Each row below holds a small network's activations on one input, seen along a few directions.
Each table varies a few parts of the input and shows all the possible inputs, shuffled.
Descriptions start from the smaller parts, as in this example, which fits no table here: line(6) and (point or ring(11) or (values(3) and ring(5))).
Shared parts are said once, and a part with two or three values counts as separate values.
In the rows, zero is written as 128.

Other details of the inputs shift rows strongly along two fixed directions, in all tables alike. That doesn't count.

A family of inputs:
R1: [121 124 139 148 139 138 136 136 138 111 113]
R2: [148 131 117  88 108 113 117 106 115 145 141]
R3: [ 92 137 134 112 101 128 153  94 124 209 144]
R4: [ 92 124 120 111 112 123 146 102 127 220 137]
R5: [139 116 113  97 112 110 128 105 130 148 151]
R6: [124 124 138 151 139 138 132 136 140 105 113]
R7: [109 151 146 148 135 135 130 145 121 145 118]
R8: [121 119 122 154 141 135 126 142 135 117 113]
R9: [121 123 139 146 143 140 136 141 138 106 113]
R10: [118 119 132 145 140 133 131 149 136 106 114]
R11: [121 124 139 149 139 137 135 134 138 111 113]
R12: [118 120 132 150 137 131 129 145 136 106 114]
R13: [174 120 108  93 118 117 117 105 125  94 163]
R14: [117 119 125 157 144 136 129 147 134 117 110]
R15: [119 130 139 149 136 143 136 142 129 103 120]
R16: [121 137 138 143 129 134 121 144 123 114 103]
R17: [193 133 106  83 127 108 102 119 116  91 167]
R18: [180 110 109  87 126 114 117 105 132  94 158]
R19: [177 118 106  87 121 118 118 109 124  90 165]
R20: [108 152 145 152 134 134 131 143 121 145 117]
R21: [123 135 139 140 134 136 121 149 121 109 103]
R22: [127 148 140 152 140 133 121 149 122 112 119]
R23: [ 92 138 134 114  98 128 151  92 126 209 144]
R24: [117 119 134 148 139 133 130 148 135 107 114]
R25: [120 120 131 148 134 130 127 143 138 106 116]
R26: [ 94 124 120 116 109 120 143  98 128 219 137]
R27: [150 144 120  99 113 112 117 108 118 152 156]
R28: [103 141 144 144 125 135 129 139 121 142 101]
R29: [122 136 138 138 135 136 122 150 121 108 103]
R30: [179 105  93  92 130 112 109 114 127 101 158]
Description of these inputs: line(5) and (values(2) or line(4)).
- Changing only the line(5) part turns R15 into R23. The same change can be made to R24. Which row results? => R25
- Change only the line(4) part in R1. List by row number the other rows that result. => R3, R5, R14
- Change only the values(2) part in R2. List by row number the other rows that result. => R20
- Change only the values(2) part in R16. List by row number the other rows that result. => R27
